Each row below holds a small network's activations on one input, seen along a few directions.
In each table, some parts of the input vary, and every possible input appears once, in random order.
A made-up example of a description, with smaller parts first: one of 5 places around a ring, together with either a single point or one of 9 places along a line or (one of 3 separate values, together with one of 4 places along a line).
Shared parts are said once, and a part with two or three values counts as separate values.

A family of inputs:
x1: [-12 -54  11  45  -8 -35  57 -12   1  11 -17 -31  35  21 -17 -30]
x2: [-31  18  -1  -2   8  50 -65  58 -22  19 -20  52  20 -25   7  25]
x3: [-16  28  -8 -26   4  45 -62  35  -8  15   0  41   0 -23  14  29]
x4: [ 16 -34   4  19  -7 -43  64 -43  16 -10   8 -38   1  21  -6 -29]
x5: [  2 -45   7  33  -8 -39  60 -28   8   1  -4 -35  18  21 -11 -30]
x6: [ 44  96 -16 -73   2  23 -50 -14  11 -39  33  16 -79 -17  21  31]
x7: [-18 -58  12  51  -9 -33  55  -4  -3  16 -23 -30  44  21 -20 -31]
x8: [ -5  34  -9 -30   9  41 -62  28  -6   8   8  36 -12 -21  10  32]
x9: [  0 -49   7  41  -6 -37  59 -18   4   4  -9 -32  24  23 -16 -29]
x10: [-22  27  -2 -16  11  45 -65  40 -16  12 -10  43   4 -24  11  26]
x11: [ 15 -40   6  29  -2 -43  62 -35   9  -8   3 -40   6  24 -14 -26]
x12: [ 56   7  -1 -22 -17 -57  72 -76  27 -43  36 -65 -54  27  -3 -23]
x13: [ -2  46 -10 -39  12  37 -60  19  -3  -1  10  39 -21 -25  17  29]
x14: [-28  22   0 -11  12  46 -65  48 -19  17 -16  45  13 -24   8  26]
Q: What is each input in this table made of?
A: one of 2 separate values, together with either a single point or one of 6 places along a line
Q: The inputs of x5 and x3 match in every part but the choice among 2 separate values. If x12 is changed in the same way as x5 into x3, which row does it become?
A: x6
Q: Which other rows does x1 become when the choice among 2 separate values takes its other values? List them by row number.
A: x14

A family of inputs:
x15: [-36  59  18 -23  20  90 -90  30 -48 -26 -27  63 -16 -46  40  13]
x16: [  38   19   36   16   -7  -92   64  -50  -11  -40  -15 -119  -25   37
  -63   -9]
x17: [  30  -51   -6  -31    6  -57   63  -88   24    1   45 -108  -15   41
  -27   -3]
x18: [ -46   20    8  -51   19   81 -101    4  -18    7    5   79   -3  -57
   50   33]
x19: [-24 -63  11  26 -44  -1  48  -8   6  21 -17 -48  50  42  15 -31]
x20: [-33  91  21 -26  32  75 -78  52 -50 -44 -44  55  -8 -42  40   6]
x21: [ -47 -104   15   74   20  -17   30   28  -20   52  -24    5   69    9
  -39  -12]
x22: [  34  -37   10   -8   -3  -58   63  -74   16  -18   25 -108  -32   47
  -45   -6]
x23: [-31 -97   4  27 -48  15  30 -32   9  37   7 -42  37  43  21 -26]
x24: [-43 -77  16  81  20 -30  35  41 -36  36 -48  -7  75   5 -42 -16]
x25: [  43    2   22  -10    1  -78   82  -51    9  -33    4 -110  -13   50
  -52  -11]
x26: [ 40 -35 -11 -35  -7 -50  81 -73  53 -18  64  -7 -42   2  39 -41]
x27: [  32   89  -16  -17   21   59 -104   84  -22  -11   -3   44  -34  -19
   -8   52]
x28: [ 39 -12 -10 -14 -16 -54  73 -73  26 -36  41 -21 -42   0  37 -44]
x29: [-16  98  -2 -53 -16  36 -88  59 -21   4 -25  35 -41 -24  -2  34]
x30: [-22  62 -23 -72 -19  67 -78  36   0  21  19  43 -23 -21  15  45]
x31: [-19  89 -22 -66 -17  58 -73  50 -14   7   1  31 -20 -23  16  37]
x32: [ 49  32  12  17 -24 -67  78 -49  -1 -67   2 -28 -51   7  18 -51]
x33: [-17 -31  42  58 -50 -22  45  16 -11   0 -58 -53  25  34 -17 -36]
x34: [ 29  15 -17  67   6 -39  61 -23   4 -37 -21   6  12  13 -13 -40]
x35: [ -52 -118    0   54   25  -17   31   14  -13   68   -4    7   87    5
  -20   -5]
x36: [ 50   8  -6   2 -22 -43  84 -61   8 -61  19 -26 -46  16  31 -49]
x37: [  21   23  -28  -53   19   60 -117   44   23   40   43   72  -27  -29
    2   82]
x38: [-23 -42  27  38 -44 -20  46   3  -3  16 -39 -52  44  29   1 -32]
x39: [ 30  -8 -16  50  14 -33  68 -23  34 -22   0  19  12  14 -12 -35]
x40: [  25   51  -33  -41   19   70 -104   60    4   16   32   56  -21  -25
    6   69]
x41: [-38 -65  32  99  16 -31  33  54 -44  20 -67  -8  56  10 -60 -23]
x42: [  8 -54 -33  31  19 -31  46 -59  52  20  41  24  15  -3   9 -21]
x43: [-42  52  10 -53  31  68 -87  28 -19 -10 -13  70   4 -54  51  27]
x44: [-26  41 -24 -90 -18  54 -88  24  18  42  32  54 -16 -31  17  56]
x45: [  28   61  -13  -27   21   50 -117   70   -2   13    7   59  -41  -24
  -11   65]
x46: [ 18 -19 -26  28  24 -47  62 -36  47   5  19  19  30  -5   2 -28]
Q: The inputs of x16 and x17 match in every part but one. If x34 is changed in the same way as x16 into x17, which row does it become?
A: x42
Q: What is each input in this table made of?
A: one of 4 places along a line, together with either one of 3 separate values or one of 5 places along a line
Q: Which other rows does x19 become when the place on the line of 5 takes its other values? List them by row number.
A: x21, x22, x28, x46

A family of inputs:
x47: [  4  -7 -13  12   2  -3   7 -10   7   3   7  11   5  -3   5  -4]
x48: [ -2  -9   8  26   3  -5   9  11  -9  -4 -16  -2  10   5 -10  -8]
x49: [ -5 -10  20  13   6  -7  14  11   1  -5 -19  -4  12   9  -6 -12]
x50: [ 14  11  -3  -5  -8 -11  15 -15  -5 -18   6 -13 -22   2   3  -7]
x51: [ 13  13  11 -15  -7 -12  17 -17  12 -18   3 -14 -19   7   7 -11]
x52: [-10 -18   4  12  -7   4   2   9  -4  11  -7  -4  15   5  -1  -3]
x53: [  7  -2  -5  -8   1 -11   7 -13   9   4  10 -16  -2   7 -11   6]
x54: [ -3  -9  -8  -1   6  -7  11 -12   7   5   9   9   7  -6   6  -5]
x55: [-10  53  -6 -38   9  61 -90  43 -12   5   1  55 -19 -32  20  40]
x56: [-19 -19   0   2  -4  -1   3   2  -9  16  -4  -7  18  -1  -2  -1]
x57: [ 12  -2  -9   2  -1  -9   5  -8   3   2  10 -14  -5   7 -12   6]
Q: What is each input in this table made of?
A: either a single point or (one of 2 separate values, together with one of 5 places along a line)
Q: Which other rows does x56 become when the choice among 2 separate values takes its other values? List them by row number.
A: x52

A family of inputs:
x58: [ 18 -71   2  58 -13 -66 105 -41  19  -2   2 -49  25  36 -14 -50]
x59: [  2   8 -17 -24   7  22 -29  -3   9   9  23  26 -10 -13  13  19]
x60: [  8 -63  17  48 -12 -82 107 -61   7 -11 -11 -74  14  36 -30 -49]
x61: [-24  11   4  -2   3  32 -41  37 -16  15 -18  22  16 -13   9  11]
x62: [-20  13  -9 -20  13  31 -44  20  -4  14   4  46  11 -26  16  22]
x63: [-23   7   3   0   6  26 -47  32 -10  20 -14  24  17 -12  -2  23]
x64: [ 14  31  -2 -29  -8   7 -11 -15  10 -15  13   5 -29  -7  17   5]
x65: [ -7  17  13   7  -3  16 -21  30 -24  -9 -22   4  -5  -2  -2   2]
x66: [ 14  38   7  -6   5  -1  -9   4 -10 -26 -10  -4 -22  -1  -6   4]
x67: [ -6  13   9   8  -2  14 -23  30 -18  -2 -18   4  -3   0 -10   8]
x68: [  4  12 -11 -27  13  22 -28  -4   7   2  21  24 -10 -18  23  13]
x69: [ 16  31 -12 -28  -9  10 -10 -11  13  -7  18   2 -22  -6  11   7]
x70: [-19   7 -16 -21  10  32 -44  28   1  27  10  43  13 -22  12  23]
x71: [ 12  30   3  -6   1  -1  -9   9  -4 -15  -6  -4 -22   4 -12   5]
x72: [ 11 -83   9  42 -10 -64 104 -55  20   1   7 -67  28  43 -23 -41]
Q: What is each input in this table made of?
A: either one of 3 separate values or (one of 2 separate values, together with one of 6 places around a ring)
Q: Which other rows belong to the same alternative as x58? List them by row number.
A: x60, x72

A family of inputs:
x73: [ 30 -39  -3  -5 -11 -56  81 -79  30 -13  34 -62 -13  26   3 -29]
x74: [ 11  52 -21 -70   6  45 -68   8  11   0  37  43 -41 -28  29  39]
x75: [-11  19 -27 -38  12  61 -79  31  13  31  28  72   0 -33  29  42]
x76: [-25 -88  14  52   4 -42  73 -20   4  20 -14 -21  54  17 -12 -40]
x77: [ 22 -23  19  53  -3 -57  73 -22  -9 -29 -23 -58   0  34 -37 -35]
x78: [ 44  -7   2  19 -23 -68  92 -61  17 -38   9 -66 -27  34 -13 -41]
x79: [ 25  91 -10 -54  -6  35 -59  16   0 -29  12  31 -60 -21  21  26]
x80: [ -3  77   3 -26  17  44 -80  54 -30 -16 -20  37 -25 -25  -5  37]
x81: [-49   8 -11 -12  16  62 -80  58 -16  39 -11  77  34 -39  19  31]
x82: [-42  38  16  -9   4  63 -91  69 -35  16 -40  38  14 -22   0  34]
x83: [ 10 -73  -6  23  -2 -43  74 -54  33  15  26 -34  25  24   1 -28]
x84: [-12 -55  25  67 -14 -44  63   2 -19   4 -39 -57  38  34 -36 -35]
Q: The inputs of x73 and x78 match in every part but one. If x74 is changed in the same way as x73 into x78, which row does it become?
A: x79
Q: What is each input in this table made of?
A: one of 2 separate values, together with one of 6 places around a ring
Q: Which other rows does x77 become when the choice among 2 separate values takes its other values? List them by row number.
A: x80
Q: Which other rows does x76 become when the choice among 2 separate values takes its other values? List them by row number.
A: x81

A family of inputs:
x85: [ 27  24  -3   7 -11 -26  35 -24   6 -31   0 -17 -25   8  -2 -21]
x86: [ -34   73   -9  -65    8   79 -115   60  -17   20   -5   66   -5  -45
   23   52]
x87: [-16 -50   5  23  13 -17  35 -24   5  10  -1  -6  33   3   4 -21]
x88: [-17 -64  13  50  -2 -27  45  13  -8  19 -20 -18  43  20 -17 -24]
x89: [  4   0  14  17 -12 -19  16  -6 -11 -10 -17 -39  -5  17 -22  -6]
x90: [ 36  -4 -11 -19  -7 -36  38 -48  35  -8  35 -33 -24  17  -3  -3]
x91: [  -8   72  -14  -44   31   78 -121   67  -22    5    3   77  -24  -42
    9   60]
x92: [ 21  14   6   3  -6 -22  35 -22   1 -33   0 -12 -26   5   5 -24]
x93: [ 29 -15  -7 -23  -6 -28  41 -47  28 -10  36 -31 -23  16   6  -9]
x94: [-11 -54   4  54  -6 -31  46  11  -3  20 -19 -22  43  23 -25 -20]
x95: [ -1 -12  19  14  -8 -14  18  -4 -19 -13 -16 -36  -5  15 -12 -11]
x96: [-11 -38   0  25   8 -23  33 -26  14  13  -2  -9  31   6  -7 -16]
x97: [ -21   55  -18  -43   -2   84 -108   51   -8   17    6   80  -13  -42
   42   42]
Q: What is each input in this table made of?
A: either one of 3 separate values or (one of 2 separate values, together with one of 5 places along a line)
Q: What sort of input is x87?
A: one of 2 separate values, together with one of 5 places along a line
Q: Which other rows does x89 become when the choice among 2 separate values takes its other values? List them by row number.
A: x95
